Each row below holds a small network's activations on one input, seen along a few directions.
Each table varies a few parts of the input and shows all the possible inputs, shuffled.
Descriptions start from the smaller parts, as in this example, which fits no table here: line(4) and (point or line(9) or (values(3) and ring(8))).
Shared parts are said once, and a part with two or three values counts as separate values.

Other details of the inputs shift rows strongly along two fixed directions, in all tables alike. That doesn't count.

Table:
R1: -54  -57  -2  80  54  -53  38  36  38  -90  -31  -23
R2: 118  71  16  -13  47  83  -27  -4  64  115  -25  -7
R3: -39  -35  -7  55  34  -35  27  36  10  -55  -7  -8
R4: -61  0  9  16  -58  -53  -23  -25  -66  0  34  -25
R5: 102  42  14  -45  25  58  3  -20  38  83  -28  12
R6: -37  -75  7  39  50  -51  70  25  38  -88  -37  -11
R7: -39  24  17  -64  -54  23  -39  -43  -91  77  45  12
R8: -64  -22  0  -10  -63  -38  1  -27  -79  -20  52  4
R9: -19  -4  -21  -26  -69  -11  -25  -18  -48  -30  31  10
R10: -45  -26  -25  -30  -33  1  -27  9  -23  -48  -10  9
R11: 21  -37  -23  40  85  9  39  66  109  -87  -51  6
R12: 45  8  15  -7  62  41  43  -2  40  57  -10  23
R13: -83  -22  -15  19  -37  -55  -8  4  -58  -57  50  3
R14: 15  41  -14  -14  -50  12  -60  -1  -32  28  37  0
R15: -4  37  -23  -46  -83  8  -51  -29  -59  25  55  25
R16: 49  -5  3  14  51  12  31  16  67  -25  -63  -9
R17: 43  28  2  4  13  16  -10  4  37  13  -29  -21
R18: 51  31  49  -13  26  34  17  -27  14  101  -12  0
Description of these inputs: values(2) and (point or ring(8)).
Question: Change only the values(2) part in R6. List by row number the other rows that result.
Answer: R5

Table:
R19: 15  12  6  -24  -12  21  -6  -18  -27  52  19  20
R20: -21  -9  -4  23  -10  -23  -3  3  -11  -28  -2  -11
R21: -18  -12  0  18  -5  -22  -2  4  -8  -25  -5  -14
R22: -14  -18  3  3  19  0  17  4  10  -14  -16  4
R23: -13  -20  3  2  17  3  21  4  11  -17  -8  3
R24: 31  31  12  -12  -16  12  -10  -14  -15  49  19  3
R25: -2  -7  -3  15  22  -1  14  15  19  -20  -2  6
R26: -16  -16  -5  19  7  -11  6  18  -4  -24  1  3
R27: -12  -11  -5  11  5  -18  9  5  8  -27  9  -3
R28: 12  22  2  -22  -12  19  -5  -25  -9  54  15  14
R29: 3  -10  10  6  21  -9  14  9  15  -14  -17  -15
R30: 103  25  24  7  106  65  42  15  105  70  -51  12
R31: -18  -11  6  5  1  -23  2  2  -5  -28  -4  -14
R32: -23  -13  -1  2  8  -10  13  0  7  -15  -14  0
R33: -1  19  12  -23  -27  6  -16  -28  -29  42  14  3
R34: 28  21  11  -18  -10  16  -2  -27  -12  53  10  11
R35: 20  23  -4  -25  -47  8  -34  -15  -24  25  16  0
R36: -62  -16  -5  -18  -68  -31  -22  -17  -81  -22  45  3
R37: 96  19  31  -8  120  75  40  17  103  74  -62  5
R38: 6  25  -12  -34  -46  16  -36  -10  -43  17  24  10
R39: 11  20  -7  -32  -44  14  -39  -7  -34  25  22  11
R40: 19  25  -3  -25  -43  8  -36  -18  -22  23  16  3
R41: 17  2  -17  -1  24  16  7  15  39  -20  -27  2
R42: 17  24  8  -10  -10  24  -22  -9  -26  55  12  7
R43: -8  -12  -6  8  19  -6  14  12  14  -23  6  3
R44: -15  -7  -10  7  10  -15  12  8  13  -24  7  -1
R45: -5  -17  -1  11  13  -5  20  -1  17  -14  -8  5
R46: 22  -2  -14  -1  28  23  8  18  37  -22  -26  5
R47: -10  -8  -3  22  7  -12  4  8  12  -20  -2  -4
R48: -21  -15  -3  15  9  -6  -1  11  2  -20  -6  -7
R49: -22  -11  -7  19  2  -11  1  12  1  -25  4  0
R50: -5  -10  -1  23  0  -17  9  10  4  -22  -3  -8
R51: -20  -13  -2  17  0  -15  -3  5  1  -21  -5  -13
R52: -31  -22  -5  13  -5  -18  -5  13  -21  -28  2  -6
R53: 14  36  3  -16  -14  14  -17  -15  -12  49  24  9
R54: -20  -16  5  5  -3  -20  12  -4  -7  -23  -11  -4
R55: -25  -12  -6  21  1  -9  -2  10  -4  -24  -1  -4
R56: 9  -4  -16  0  13  7  0  17  37  -20  -21  2
R57: -5  -20  0  12  1  -13  23  1  4  -18  -6  1
R58: -5  -19  7  5  4  -9  24  1  5  -17  -11  -6
R59: -18  -24  3  1  13  -6  16  8  -6  -17  -13  6
R60: 14  19  16  -22  -22  9  -6  -24  -26  47  5  0
R61: -8  -6  -1  18  0  -21  9  7  2  -29  3  -1
R62: 9  18  13  -24  -20  15  -10  -27  -19  45  16  3
R63: -2  -7  0  23  9  -14  9  8  11  -20  -7  -5
R64: 3  16  3  -22  -22  17  -11  -25  -27  45  25  16
R65: -21  -6  -9  19  4  -14  3  10  9  -21  0  -2
R66: 1  23  -10  -30  -49  12  -42  -12  -31  20  26  8
R67: 27  -4  -9  4  14  9  10  13  30  -26  -27  -4
R68: 19  30  -6  -27  -42  11  -32  -21  -28  19  15  2
R69: 2  21  8  -28  -19  16  -9  -25  -18  47  17  6
R70: -15  -14  0  18  -6  -20  2  7  -7  -23  -6  -16
R71: -31  -11  -7  23  -15  -22  -8  3  -12  -30  4  -10
R72: -6  -17  7  5  8  -9  21  -2  7  -19  -11  -3
R73: -29  -8  -1  1  4  -18  -1  5  1  -24  -2  -12
R74: -27  -7  -10  20  -2  -14  -4  7  -1  -21  -2  -7
R75: 21  -7  -9  3  18  10  1  14  42  -18  -24  0
R76: -23  -12  -4  23  -17  -24  -1  6  -16  -28  1  -14
R77: -25  -10  -7  14  5  -13  -2  8  4  -18  -7  -10
R78: 20  -2  -12  3  19  13  5  11  36  -24  -25  -1
R79: 4  -17  -4  7  30  -3  21  19  14  -18  -1  7
R80: 18  27  17  -24  -3  16  -19  -19  -9  50  10  -6
R81: 14  -10  1  12  22  -9  23  12  22  -15  -5  -5
R82: 27  29  9  -19  -12  8  -12  -20  -16  45  25  4
R83: -22  -19  3  1  11  -13  3  14  -9  -26  -3  -5
R84: 18  27  7  -18  -15  17  -17  -8  -28  48  28  15
Question: What do these inputs look like to the network?
Answer: line(6) and (values(2) or ring(9))
Question: Changing only the line(6) part turns R78 into R38. The same change can be made to R62. Which row results?
Answer: R36
Question: Changing only the line(6) part turns R82 into R43. The same change can be made to R31. Which row results?
Answer: R37
Question: Change only the line(6) part in R39. List by row number the other rows that result.
Answer: R35, R40, R56, R66, R75
Question: Change only the ring(9) part in R45. List by row number the other rows that result.
Answer: R27, R30, R33, R47, R51, R62, R71, R80
Question: Which other rows agree with R74 in the line(6) part? List them by row number.
Answer: R28, R32, R41, R44, R53, R56, R65, R69, R73, R77

Table:
R85: -83  -32  -9  24  -33  -55  -15  -3  -43  -59  10  -27
R86: 10  6  17  -30  3  29  -7  -22  -15  55  -6  2
R87: -38  1  11  -3  -46  -20  -30  -19  -58  15  17  -17
R88: -11  -14  -2  6  28  -8  26  -2  22  -13  7  10
R89: 26  26  -15  -29  -28  16  -23  -13  -3  28  4  20
R90: -16  31  7  -2  -35  -17  -18  -24  -34  35  47  1
R91: -6  6  14  -3  -43  -19  -14  -20  -60  30  29  -6
R92: 10  -2  -10  17  0  -14  5  1  22  -45  -27  -20
R93: -48  -22  -31  26  -49  -42  -25  23  -21  -75  19  -12
R94: 37  34  20  -41  -26  26  -7  -38  -44  81  38  21
R95: -2  -18  9  -3  43  14  24  4  32  4  -34  -1
R96: 32  -1  15  21  31  -1  29  6  19  14  -6  -1
R97: -49  -25  -23  22  -31  -45  -30  22  -25  -83  19  -15
R98: 30  -15  6  6  44  12  45  3  35  7  -8  15
R99: 33  25  -11  -32  -19  39  -21  -3  2  42  8  18
R100: -43  -10  -32  21  -56  -51  -27  8  -22  -67  13  -9
R101: -13  -28  -11  35  44  -27  19  55  45  -92  -33  -19
R102: 9  30  11  -30  -5  23  -8  -30  -5  67  25  13
R103: 26  -6  27  15  43  11  19  10  23  24  -36  -5
R104: -39  -18  -26  -7  -50  -32  -3  -7  -24  -77  0  -11
R105: 27  -1  8  24  32  -4  28  0  22  13  4  1
R106: -26  29  7  -2  -35  -15  -24  -26  -32  35  39  -6
R107: 46  12  7  9  16  22  -1  1  47  -1  -31  -9
R108: 28  4  -4  -18  38  21  7  23  33  -11  -18  5
R109: 1  30  16  -7  2  12  -14  -17  -5  56  7  -11
R110: -12  12  -8  -33  -79  1  -37  -26  -43  -3  28  2
R111: 36  -5  -7  -12  42  31  6  22  43  -4  -21  11
R112: 14  37  -5  1  -8  35  -33  3  -27  55  24  15
R113: 12  -22  20  -2  40  15  31  10  21  3  -37  6
R114: 10  1  13  -8  46  25  22  0  39  28  -24  6
R115: 26  -22  15  -2  35  13  39  5  17  12  -22  10
R116: -27  -43  -27  38  55  5  36  51  40  -74  -30  16
Question: What do these inputs look like to the network?
Answer: values(2) and (point or line(6) or ring(9))
Question: Changing only the values(2) part turns R89 into R100. The same change can be made to R104. Which row results?
Answer: R92
Question: Change only the values(2) part in R99. List by row number the other rows that result.
Answer: R93

Table:
R117: 15  12  -5  -8  -6  8  -12  -3  12  4  -1  -4
R118: -35  -40  -21  37  14  -31  15  30  30  -88  -24  -13
R119: -12  -1  6  -10  -2  1  2  -9  -12  14  6  5
R120: 14  8  -4  -11  -12  3  -13  -1  4  1  0  -2
R121: 9  4  8  3  10  4  4  -1  -1  20  6  0
R122: 4  1  10  -8  13  10  11  -9  3  21  -4  6
R123: -51  -43  -12  35  8  -44  28  22  5  -78  -3  -4
R124: 2  9  -8  -12  -12  4  -9  -2  -6  -2  6  7
R125: -36  -47  -22  26  10  -30  21  31  24  -94  -20  -5
R126: 3  3  9  0  -2  -4  6  -8  -8  18  0  -3
R127: -9  5  5  1  -13  -10  0  -12  -15  12  8  -6
R128: 1  -1  8  -2  -4  -2  8  -9  -11  16  3  -1
R129: 9  8  -4  -7  -14  2  -15  0  -1  1  0  -1
R130: 6  11  -6  1  -7  8  -15  0  5  7  -1  -3
R131: 8  4  -6  -6  -10  8  -13  0  -2  4  0  1
R132: 13  12  -4  -10  -13  1  -13  0  -3  -1  3  -3
R133: 5  4  10  -3  15  6  2  0  2  23  -5  -2
R134: 0  9  -8  -8  -12  5  -10  -2  -8  1  6  7
R135: 3  0  6  3  -6  -4  2  -10  -11  12  8  1
R136: 3  6  -8  -13  -14  5  -10  -4  -1  1  5  7
R137: -9  -3  9  -7  -9  -1  5  -12  -18  11  7  2
R138: 3  2  12  -3  5  3  2  -7  -4  17  -5  -2
R139: 10  8  -5  -7  -4  11  -7  1  -2  4  1  5
R140: -42  -44  -21  36  6  -37  12  33  18  -93  -21  -10
R141: -2  6  6  5  -10  -10  -3  -4  -14  12  12  -2
R142: 12  8  -5  -12  -11  5  -10  -1  -4  -3  4  0
R143: -1  9  5  6  1  -3  -3  -4  -3  16  10  -5
R144: 1  0  6  1  -5  -1  5  -10  -9  12  9  4
R145: -2  5  -9  -10  -16  4  -12  -3  -6  2  6  6
R146: 3  11  -5  -3  -17  0  -17  0  -12  0  4  -2
R147: 78  -8  21  27  111  39  60  25  104  27  -67  3
R148: 75  -9  20  16  117  48  71  22  107  34  -70  9
R149: -1  9  -8  -7  -11  5  -11  -1  -9  3  6  7
R150: 4  15  -6  -3  -14  2  -16  -3  -4  -2  5  -4
R151: -4  4  -10  -17  -24  -2  -14  -6  -10  -6  12  5
R152: 2  2  12  -2  0  -1  5  -9  -7  16  -3  -3
R153: 6  11  -6  -5  -13  4  -15  -3  3  1  1  -3
R154: -42  -45  -7  39  21  -40  23  29  16  -79  -14  -10
R155: -9  -3  8  -9  0  4  2  -7  -13  14  5  2
R156: -17  -1  4  -3  -15  -7  -8  -7  -24  4  21  3
R157: -13  -3  8  -9  -9  -1  1  -11  -20  9  8  2
R158: 0  10  5  7  -3  -5  -2  -5  -4  15  10  -4
R159: 17  16  -4  -6  -3  8  -10  -2  10  3  -1  -5
R160: -2  -2  10  -5  0  3  3  -8  -12  14  1  -1
R161: -7  0  6  -6  2  1  -1  -4  -13  16  5  -1
R162: -13  -1  5  -8  -2  1  0  -5  -16  14  9  2
R163: -2  -1  10  -6  5  5  2  -6  -8  17  -1  0
R164: -34  -47  -22  29  10  -33  19  32  24  -96  -22  -8
R165: 17  8  -4  -14  -2  12  -4  0  5  2  1  4
R166: -5  4  -10  -8  -17  3  -13  -2  -8  2  7  7
R167: -9  1  4  -9  5  3  3  -6  -8  17  6  5
R168: -31  -44  -20  34  26  -24  26  36  29  -89  -26  -4
R169: 11  8  -4  -4  -8  6  -13  1  2  6  -3  -1
R170: -11  -3  9  -4  -14  -6  1  -12  -23  9  8  -1
R171: -6  2  5  1  -8  -4  2  -5  -15  10  16  3
R172: 4  14  -6  2  -7  6  -15  0  -1  4  1  -3
R173: 4  3  -7  -16  -19  4  -12  -4  -6  -4  9  3
R174: -1  7  7  -2  11  4  -1  -4  1  22  0  -4
R175: -56  -48  -7  32  9  -44  22  23  3  -82  -15  -13
R176: 10  0  10  -3  10  8  16  -7  2  22  -4  3
R177: 4  2  5  0  1  0  8  -10  -3  16  6  7
R178: 6  15  -6  0  -9  5  -15  -1  -1  3  2  -4
R179: -10  5  8  -3  -2  -1  -5  -9  -9  14  3  -5
R180: 6  4  -6  -9  -10  10  -10  -1  -1  5  2  5
R181: 0  5  5  0  6  1  5  -4  -3  17  11  5
R182: 0  3  -7  -5  -17  4  -16  0  -10  1  5  1
R183: -3  8  6  4  0  -1  -7  -5  -4  14  10  -3
R184: 12  9  -5  -9  -9  7  -10  0  -4  0  2  2
R185: 1  3  6  1  5  3  4  -2  -5  16  11  3
R186: -4  0  9  -7  0  2  9  -12  -8  16  2  5
R187: 13  9  -5  -11  -4  11  -6  1  0  2  1  5
R188: 3  2  8  0  6  4  -1  -2  -5  16  7  2
R189: 82  -8  8  16  113  59  52  36  116  20  -74  9
R190: -5  3  5  3  -11  -7  -2  -5  -18  10  15  0
R191: 6  12  -5  -7  -17  0  -16  0  -9  -2  4  -1
R192: 2  8  -7  -4  -14  4  -15  1  -13  1  6  1
R193: 9  7  8  8  4  0  4  -9  4  18  2  -3
R194: -10  4  8  -1  -11  -7  -1  -13  -14  11  6  -6
R195: -11  4  8  -3  -8  -4  -5  -12  -14  11  5  -6
R196: 3  8  -8  -15  -14  2  -8  -4  -5  -4  8  6
R197: 9  7  9  5  8  0  1  0  0  19  4  -2
R198: -1  11  -6  -1  -18  -1  -19  1  -14  0  5  -1
R199: 7  8  -6  -5  -10  6  -12  1  -9  1  3  1
R200: -17  1  2  -4  -13  -7  -6  -8  -21  6  20  6
R201: 6  3  -7  -13  -19  1  -14  -3  -6  -4  7  0
Question: Changing only one part turns R188 into R154. The same change can be made to R182. Which row results?
Answer: R140
Question: Changing only one part turns R123 into R158. The same change can be made to R134. Which row results?
Answer: R178
Question: What do these inputs look like to the network?
Answer: line(5) and ((values(2) and line(4)) or ring(9))
